Each row below holds a small network's activations on one input, seen along a few directions.
In each table, some parts of the input vary, and every possible input appears once, in random order.
A made-up example of a description, with smaller parts first: one of 3 separate values, together with either a single point or one of 11 places along a line or (one of 5 places around a ring, together with one of 6 places along a line).
Shared parts are said once, and a part with two or three values counts as separate values.
(in the rows, 128 means zero)

Other details of the inputs shift rows strongly along two fixed directions, in all tables alike. That doesn't count.

A family of inputs:
row 1: 137  158  126  93  87  117  123  132  145  140  163  137  115  119
row 2: 149  93  148  216  218  190  106  180  134  135  39  101  172  139
row 3: 118  107  119  132  151  148  111  80  116  89  129  134  107  134
row 4: 162  93  154  206  202  196  96  149  138  137  37  101  172  130
row 5: 120  101  115  120  156  123  116  98  108  94  124  127  112  142
row 6: 88  133  126  78  104  94  129  85  110  83  165  138  96  111
row 7: 116  100  109  120  156  123  113  97  110  97  125  129  126  144
row 8: 107  95  126  130  145  124  132  93  102  95  124  135  134  139
row 9: 80  78  109  97  172  122  102  40  90  29  137  129  85  136
row 10: 129  152  120  103  93  102  153  131  139  139  171  141  134  118
row 11: 132  189  146  99  101  120  129  140  158  109  152  126  132  101
row 12: 127  156  135  98  76  111  129  129  131  143  154  136  119  108
row 13: 127  155  124  101  89  88  130  138  137  142  158  132  116  123
row 14: 171  127  128  189  149  176  135  190  153  204  76  122  152  148
row 15: 114  152  139  99  88  108  152  137  137  141  162  139  121  118
row 16: 111  98  126  126  145  116  122  97  95  95  114  129  116  131
row 17: 113  98  119  128  146  144  132  88  109  88  120  125  113  128
row 18: 121  153  128  103  94  112  154  136  143  139  168  137  118  112
row 19: 82  76  125  108  161  115  125  38  77  31  135  134  99  135
row 20: 174  119  129  179  143  171  126  201  150  207  68  116  155  148
row 21: 123  159  131  95  79  108  138  134  131  142  148  133  116  112
row 22: 132  152  127  105  94  102  157  134  138  138  169  139  121  116
row 23: 140  127  114  151  146  136  132  138  135  152  123  132  141  144
row 24: 114  100  136  151  202  138  104  90  96  41  109  106  132  135
row 25: 126  89  115  156  183  144  121  95  109  101  105  126  117  150
row 26: 135  96  126  171  156  147  113  158  130  160  78  115  139  143
row 27: 165  213  146  130  96  111  143  218  172  198  163  118  178  114
row 28: 116  95  123  132  143  147  123  83  108  88  125  127  116  124
row 29: 122  154  125  98  87  91  138  135  127  144  157  141  134  118
row 30: 122  156  137  97  81  115  151  131  135  140  156  135  119  118
row 31: 145  97  128  170  146  156  104  144  127  155  77  117  140  138
row 32: 123  155  116  100  89  88  127  136  138  143  161  135  130  125
row 33: 147  184  129  118  88  118  151  180  170  194  163  141  127  123
row 34: 166  113  148  187  131  173  135  189  140  206  73  121  165  138
row 35: 124  158  124  97  81  104  128  134  143  141  151  129  112  119
Each input here is: one of 5 places along a line, together with either a single point or one of 6 places around a ring.
Changing only the place on the line of 5 turns row 35 into row 32. The same change can be made to row 20. Which row results? -> row 7
Change only the place on the line of 5 in row 29. List by row number the other rows that result. -> row 6, row 12, row 16, row 21

A family of inputs:
row 36: 136  111  132  147  134  146  134  139  125  139  101  125  132  132
row 37: 124  133  125  114  119  105  126  125  126  123  146  130  123  126
row 38: 120  148  124  95  101  109  126  112  131  119  153  136  109  121
row 39: 123  106  119  144  156  137  127  123  124  122  117  129  128  139
row 40: 131  160  132  110  82  111  134  151  145  159  147  132  129  116
row 41: 131  160  134  106  93  106  145  154  139  156  156  134  136  120
row 42: 121  104  117  135  157  133  119  107  112  104  121  125  121  141
row 43: 123  121  138  144  177  142  110  111  123  77  113  114  142  130
row 44: 129  142  124  108  107  123  128  124  134  132  146  130  113  127
row 45: 130  109  129  139  136  134  117  124  123  128  109  124  126  132
row 46: 122  107  124  145  148  129  121  125  115  122  108  121  138  135
row 47: 133  154  127  103  90  120  136  126  142  138  157  137  124  116
row 48: 134  112  122  142  147  137  127  122  121  125  118  126  139  134
row 49: 122  138  124  110  110  125  133  121  140  131  146  135  114  123
row 50: 117  101  124  135  152  130  133  108  109  101  116  125  125  134
row 51: 184  157  154  191  141  174  127  228  170  211  75  108  175  121
row 52: 117  104  126  140  154  133  129  102  109  106  121  129  124  136
row 53: 127  155  134  106  88  115  142  127  138  140  159  140  115  117
row 54: 124  104  133  139  140  145  121  124  116  125  103  126  132  131
row 55: 114  133  118  106  127  106  125  106  119  104  147  134  115  129
What do these inputs look like to the network? -> one of 2 separate values, together with either a single point or one of 9 places around a ring
Change only the place on the ring of 9 in row 55. List by row number the other rows that result. -> row 37, row 39, row 41, row 42, row 46, row 48, row 50, row 52

A family of inputs:
row 56: 93  103  96  72  79  91  137  65  101  114  169  154  74  136
row 57: 117  148  137  94  101  126  145  91  122  95  162  140  110  109
row 58: 142  135  151  136  112  138  120  168  137  158  98  118  135  118
row 59: 103  145  128  93  113  80  127  116  112  94  153  126  117  120
row 60: 156  143  134  144  117  144  109  155  147  161  110  118  139  120
row 61: 152  143  125  146  134  118  116  161  139  162  121  125  155  141
row 62: 152  132  132  150  133  130  159  162  133  158  129  127  156  135
row 63: 118  62  107  170  227  161  96  95  99  81  77  114  134  162
row 64: 134  129  135  148  127  120  144  166  132  162  119  128  163  124
row 65: 117  62  116  183  223  162  117  99  97  85  85  118  128  158
row 66: 115  150  117  86  109  124  115  95  143  90  160  130  99  116
row 67: 166  171  142  149  101  151  148  192  176  205  125  130  137  120
row 68: 101  141  143  93  90  118  131  100  124  99  156  135  117  104
What do these inputs look like to the network? -> either a single point or (one of 2 separate values, together with one of 6 places around a ring)
Change only the choice among 2 separate values in row 57. List by row number the other rows that result. -> row 62
Change only the place on the ring of 6 in row 66. List by row number the other rows that result. -> row 57, row 58, row 60, row 67, row 68
